These are the activations of a small network on made-up records, seen along a few directions, one row for each record.
After each row come some of the record's fields: ZIVAZ, REVO, KIG, VATEV, TOBU, TEGI.
A field that a record lacks is left out.
Other fields move the rows too, some of them a lot.
In the rows, 500 means zero.
Strong random noise was added to every row along 22 fixed directions; ignore it. To show where, here is one row again and again, with new noise each time:
[256 775 401 743 450 576 574 483 537 626 385 475 307 363 609 452 369 475
 246 787 370 661 446 353 396 428 534 438 113 657 531 392 436 366 309 390
 644 516]
[552 603 235 524 326 513 438 303 471 553 505 531 656 311 569 456 690 721
 798 260 591 430 629 656 497 564 858 591 641 393 583 721 269 426 619 515
 405 242]
[597 315 192 405 625 517 518 437 506 563 472 353 828 360 486 529 542 348
 452 564 531 527 622 547 593 323 365 609 380 394 700 366 572 591 558 256
 494 689]
[309 332 345 479 476 371 570 646 549 693 654 528 420 388 455 385 440 674
 631 360 596 662 525 415 473 489 568 447 321 635 516 498 387 574 628 748
 410 418]
[450 401 462 453 356 454 466 609 699 554 657 652 305 501 567 737 470 623
 643 349 398 519 460 412 419 617 359 497 639 598 365 624 539 570 380 741
 382 408]
[523 467 578 632 450 479 532 783 396 392 697 506 518 546 472 457 392 582
 274 504 743 313 674 673 654 551 332 443 478 327 576 306 553 496 300 410
 561 566]
[406 696 467 543 615 354 728 553 379 436 531 477 469 503 252 708 443 660
 717 517 672 568 490 608 523 538 482 601 494 482 550 737 567 703 539 511
 471 522]
[472 400 720 551 414 387 463 795 537 462 489 694 304 673 563 647 506 752
 486 448 627 513 477 444 314 384 493 488 511 478 368 450 388 666 487 577
 565 516]
[547 537 545 470 463 563 229 390 464 474 346 432 707 491 715 158 551 470
 550 395 558 515 516 391 517 373 556 615 134 533 654 714 378 495 599 463
 537 473]
[482 617 574 611 531 625 587 492 409 424 529 795 646 509 524 619 518 443
 519 542 714 686 527 458 546 709 689 561 874 345 412 420 551 572 456 230
 587 499]
[409 568 751 401 441 615 498 373 532 394 539 605 373 549 638 455 380 548
 401 550 643 567 566 338 499 554 519 521 508 582 401 543 452 456 628 500
 574 611]
[636 506 670 482 270 373 487 741 462 491 556 558 505 282 648 533 417 520
 545 495 430 335 578 500 377 432 344 495 812 278 590 501 570 357 332 419
 497 366]
[608 437 366 337 397 637 471 582 613 223 700 426 521 534 679 753 580 433
 405 579 548 378 606 422 538 482 498 569 517 659 512 285 717 553 593 366
 625 646]
[617 244 416 413 533 383 351 515 427 753 495 634 511 471 500 485 437 604
 703 447 424 495 372 371 525 471 456 455 573 385 540 357 503 637 689 617
 620 452]
[482 469 538 538 683 509 580 546 615 344 425 567 462 380 496 291 370 583
 275 660 680 549 435 556 511 545 709 430 556 657 320 269 399 454 402 474
 504 362]
[561 369 530 274 426 313 514 733 595 474 625 684 480 286 560 507 487 566
 519 491 520 502 559 316 548 556 577 533 627 739 537 348 682 627 581 619
 547 438]
[416 507 378 543 693 402 413 441 339 490 353 557 388 869 540 603 355 669
 590 427 603 473 456 570 595 607 557 505 507 473 502 548 524 629 406 652
 579 588]
[484 472 494 613 406 674 482 504 295 374 526 166 487 492 555 413 319 430
 628 470 579 594 399 568 414 356 535 486 386 594 491 640 520 420 563 304
 454 472]
[599 518 668 435 379 431 507 758 617 180 430 430 407 480 630 529 464 461
 463 505 514 477 468 527 420 526 578 524 701 821 434 585 622 439 249 489
 378 271]
[630 468 479 250 606 455 610 496 521 351 475 538 612 520 597 513 391 522
 680 662 413 568 330 462 517 506 490 481 734 489 409 397 636 491 498 344
 614 379]
[441 580 421 472 579 444 804 517 477 574 530 470 397 627 366 759 457 522
 484 705 334 608 418 519 426 464 355 407 506 337 439 380 561 507 469 372
 606 593]
[556 393 438 235 581 387 545 785 605 212 640 443 634 418 619 349 524 558
 506 343 451 634 549 483 526 561 584 506 342 488 535 454 631 615 524 499
 514 449]
[552 575 554 570 722 590 359 671 478 344 437 419 561 373 477 240 417 471
 588 430 729 751 366 393 406 484 786 544 423 408 463 601 446 648 673 596
 534 445]
[532 227 424 343 592 430 526 371 627 421 571 503 729 557 541 273 666 532
 485 283 398 430 524 629 590 640 437 446 351 420 487 482 359 438 524 478
 349 294]

[613 645 547 582 305 586 489 460 475 559 621 485 413 512 459 600 499 634
 614 550 401 305 364 560 461 431 370 441 500 402 396 573 456 410 494 504
 557 436] : <ZIVAZ:gubat REVO:nin KIG:notab VATEV:zogi TOBU:vol TEGI:koz>
[522 434 511 445 567 620 561 283 435 372 598 528 457 291 387 530 452 556
 566 486 588 504 419 526 474 541 753 552 654 724 269 502 592 621 783 445
 492 553] : <ZIVAZ:gon REVO:nin KIG:tafa VATEV:lepin TOBU:mave TEGI:koz>
[531 516 766 652 428 422 556 430 503 661 457 513 365 403 173 619 540 477
 485 618 565 378 488 517 563 544 233 491 562 495 604 538 403 509 600 530
 445 383] : <ZIVAZ:gon REVO:nin KIG:notab VATEV:zogi TOBU:fibu TEGI:koz>
[522 520 537 402 574 565 624 590 660 386 614 416 328 422 397 642 389 559
 464 529 445 648 474 515 431 520 430 428 597 335 336 469 525 522 538 531
 479 569] : <ZIVAZ:gubat REVO:zudud KIG:notab VATEV:lor TOBU:fibu TEGI:koz>
[421 338 374 692 380 616 399 644 460 601 606 626 453 399 575 535 375 557
 375 394 607 653 550 487 543 530 574 492 480 565 448 313 524 609 378 456
 517 625] : <ZIVAZ:gon REVO:nin KIG:tafa VATEV:zogi>
[588 579 631 469 527 507 551 431 469 385 483 369 341 291 413 665 336 376
 504 703 473 448 442 436 533 622 413 506 773 517 601 437 641 439 621 476
 552 439] : <ZIVAZ:gon REVO:nin KIG:notab VATEV:lor>
[510 645 581 463 575 596 587 457 718 271 635 564 600 601 403 634 696 417
 429 598 611 389 468 471 529 507 397 614 374 696 344 593 598 594 491 461
 448 568] : <ZIVAZ:gubat REVO:nin KIG:notab VATEV:zogi TOBU:fibu TEGI:koz>
[310 452 413 402 514 360 719 375 542 528 368 436 307 332 529 711 395 518
 568 601 396 698 533 432 392 546 572 496 671 646 581 459 470 431 593 461
 430 432] : <ZIVAZ:gon REVO:nin KIG:notab VATEV:lepin TOBU:fibu TEGI:koz>
[699 277 597 460 603 464 341 401 576 460 399 571 602 599 540 571 657 404
 449 490 370 267 383 472 461 474 368 495 579 382 484 351 472 508 579 445
 496 420] : <ZIVAZ:gubat REVO:zudud KIG:notab VATEV:lor>
[457 641 493 437 414 361 733 593 410 557 475 515 588 711 484 442 639 547
 531 615 635 352 605 594 407 289 680 477 598 609 486 490 452 342 447 465
 498 463] : <ZIVAZ:gon REVO:zudud VATEV:topag>
[345 566 562 646 560 560 407 123 292 475 300 449 484 386 573 388 390 506
 246 378 601 355 718 632 458 423 618 614 313 503 553 714 419 429 510 326
 396 757] : <ZIVAZ:gubat REVO:zudud VATEV:topag TOBU:fibu TEGI:koz>
[597 349 639 415 471 532 503 672 641 363 578 457 486 546 451 517 534 535
 475 607 715 499 501 468 557 445 425 482 531 604 494 332 432 563 632 497
 531 423] : <ZIVAZ:gubat REVO:zudud KIG:notab VATEV:lor>
[349 533 606 570 282 426 622 439 477 659 621 526 449 457 483 552 735 473
 419 358 269 397 603 467 292 415 390 495 245 461 513 651 425 398 581 482
 396 559] : <ZIVAZ:gon REVO:nin KIG:notab VATEV:lepin TOBU:fibu TEGI:koz>
[477 741 313 734 532 641 377 582 586 573 683 573 602 515 487 636 562 478
 572 496 668 271 509 517 396 376 363 635 504 319 411 671 540 547 305 708
 456 670] : <ZIVAZ:gon REVO:nin KIG:tafa VATEV:lor>
[449 355 604 692 471 473 462 745 402 458 543 326 457 644 458 420 609 317
 393 352 663 449 566 505 426 490 605 411 466 508 621 390 438 406 576 582
 374 424] : <ZIVAZ:gubat REVO:nin KIG:notab VATEV:lepin>
[713 550 560 401 540 632 394 484 692 438 391 613 458 538 453 457 630 614
 346 586 450 547 397 506 442 391 724 493 456 561 223 428 422 633 537 510
 641 551] : <ZIVAZ:gubat REVO:zudud VATEV:topag>
[453 317 494 409 799 455 794 679 624 463 579 495 712 608 352 515 636 333
 465 544 538 651 403 489 230 256 451 495 532 389 246 411 515 598 562 468
 363 661] : <ZIVAZ:gon REVO:nin KIG:notab VATEV:lepin TOBU:mave TEGI:genib>
[447 311 354 568 608 381 392 523 424 586 663 602 550 274 472 410 343 668
 410 301 398 277 506 620 533 469 281 550 180 463 453 548 641 707 376 609
 449 710] : <ZIVAZ:gon REVO:nin KIG:notab VATEV:topag TOBU:vol TEGI:koz>
[502 363 375 521 769 437 471 398 519 465 203 530 412 558 583 530 352 525
 502 681 304 612 230 507 482 582 571 406 610 530 431 223 484 515 398 420
 621 338] : <ZIVAZ:gon REVO:nin KIG:notab VATEV:lepin>
[545 397 154 602 644 490 326 534 561 373 488 197 451 310 492 659 463 380
 505 489 505 262 485 571 446 410 478 594 421 678 625 494 655 561 483 637
 376 530] : <ZIVAZ:gubat REVO:zudud KIG:notab VATEV:lepin TOBU:fibu TEGI:koz>
[655 362 388 331 425 495 572 616 591 431 421 266 392 559 417 506 402 633
 531 588 582 598 494 675 644 454 586 392 595 729 512 381 440 486 460 454
 472 327] : <ZIVAZ:gubat REVO:zudud VATEV:topag>
[344 475 494 643 712 396 648 647 249 736 582 564 517 710 277 448 432 524
 550 622 641 581 392 437 513 403 408 406 293 314 527 301 517 658 650 512
 689 672] : <ZIVAZ:gon REVO:nin KIG:notab VATEV:lepin TOBU:fibu TEGI:koz>
[531 357 389 340 573 387 565 479 410 562 532 394 494 425 411 389 409 469
 511 422 508 433 585 602 549 460 641 469 672 623 487 480 624 453 552 652
 382 574] : <ZIVAZ:gubat REVO:zudud KIG:notab VATEV:lepin>
[506 480 342 621 329 507 503 597 453 590 666 333 483 462 527 499 496 539
 561 397 363 307 444 624 329 304 386 453 354 463 432 596 498 371 373 566
 387 475] : <ZIVAZ:gon REVO:nin KIG:notab VATEV:lor TOBU:fibu TEGI:koz>
[818 497 517 523 349 619 233 582 478 444 541 610 553 326 514 550 486 613
 411 597 621 279 552 556 712 469 454 590 581 503 539 321 621 688 479 379
 739 589] : <ZIVAZ:gon REVO:zudud KIG:notab VATEV:lepin TOBU:mave TEGI:koz>
[349 499 376 629 456 555 482 485 289 701 543 538 336 453 562 498 306 609
 540 432 416 654 499 492 421 472 649 415 511 349 438 425 508 490 514 514
 614 664] : <ZIVAZ:gubat REVO:nin KIG:notab VATEV:lepin>
[352 503 372 686 518 518 538 573 512 578 532 348 418 580 410 441 421 561
 409 546 726 451 561 619 527 406 430 461 295 596 530 501 360 458 389 611
 415 528] : <ZIVAZ:gon REVO:zudud KIG:notab VATEV:lepin TOBU:fibu TEGI:koz>

Which values does each new row have?
[384 670 608 324 441 449 756 435 499 487 561 554 691 365 735 506 473 426
 556 662 450 418 650 418 214 207 345 580 698 236 477 582 528 225 471 273
 490 643] : <ZIVAZ:gon REVO:nin KIG:notab VATEV:lor TOBU:fibu TEGI:koz>
[465 421 358 458 547 457 479 492 757 621 463 556 480 221 627 602 623 454
 532 478 206 623 497 336 226 470 474 485 557 186 546 416 351 444 594 555
 472 410] : <ZIVAZ:gubat REVO:zudud KIG:notab VATEV:lepin>
[544 670 589 484 549 493 322 411 414 440 272 488 609 635 671 437 523 417
 597 481 351 503 396 400 443 393 445 618 293 463 584 759 574 552 444 417
 576 560] : <ZIVAZ:gubat REVO:zudud KIG:notab VATEV:lepin>
[363 373 634 645 590 492 337 384 364 244 593 494 512 458 606 465 520 620
 620 186 586 297 462 542 328 519 500 605 270 419 460 724 424 599 730 490
 390 487] : <ZIVAZ:gubat REVO:zudud KIG:notab VATEV:lor TOBU:fibu TEGI:koz>
[432 528 647 344 662 443 734 410 470 421 421 524 470 812 408 451 461 402
 487 511 582 671 495 531 602 725 644 413 816 547 400 502 508 389 485 576
 421 455] : <ZIVAZ:gon REVO:nin KIG:notab VATEV:zogi>
[630 475 751 179 522 269 546 627 567 336 388 583 686 518 508 514 578 500
 583 569 558 568 566 379 640 489 313 662 487 588 720 588 613 705 587 409
 561 484] : <ZIVAZ:gon REVO:zudud KIG:notab VATEV:lepin>
[534 605 577 613 661 624 542 234 599 450 358 276 621 439 396 466 617 135
 451 675 337 465 325 466 390 484 305 520 401 416 552 605 427 321 556 364
 392 370] : <ZIVAZ:gon REVO:nin KIG:notab VATEV:zogi>
[561 371 529 546 439 581 375 531 626 467 592 769 788 432 691 322 664 452
 524 526 404 450 336 392 527 510 439 504 373 566 398 318 501 507 407 276
 566 289] : <ZIVAZ:gubat REVO:nin KIG:notab VATEV:lepin>
[434 422 576 547 641 569 405 260 457 482 411 566 494 656 559 455 444 395
 548 466 407 478 262 406 406 491 462 547 404 717 294 660 558 543 518 538
 431 542] : <ZIVAZ:gubat REVO:zudud KIG:notab VATEV:lepin>
[266 401 559 558 471 511 725 447 418 511 769 599 358 518 386 422 573 693
 288 205 494 558 691 678 444 676 678 359 388 319 300 443 365 482 609 509
 419 620] : <ZIVAZ:gon REVO:nin KIG:tafa VATEV:lepin TOBU:fibu TEGI:koz>
[461 619 553 347 543 434 564 322 609 426 485 585 567 311 584 525 483 553
 546 568 292 459 517 475 464 519 313 585 489 358 503 608 524 456 484 432
 512 504] : <ZIVAZ:gon REVO:zudud KIG:notab VATEV:lor>
[406 267 539 454 493 448 705 422 330 543 573 384 534 436 425 595 575 279
 391 378 223 616 552 491 382 495 407 472 388 455 551 468 634 530 683 259
 420 674] : <ZIVAZ:gon REVO:zudud KIG:notab VATEV:lepin TOBU:mave TEGI:koz>
[516 304 394 695 555 592 353 407 457 325 388 477 548 390 674 577 555 543
 477 455 357 421 374 622 285 388 584 536 419 436 406 369 434 555 505 198
 543 443] : <ZIVAZ:gubat REVO:zudud KIG:notab VATEV:lepin>
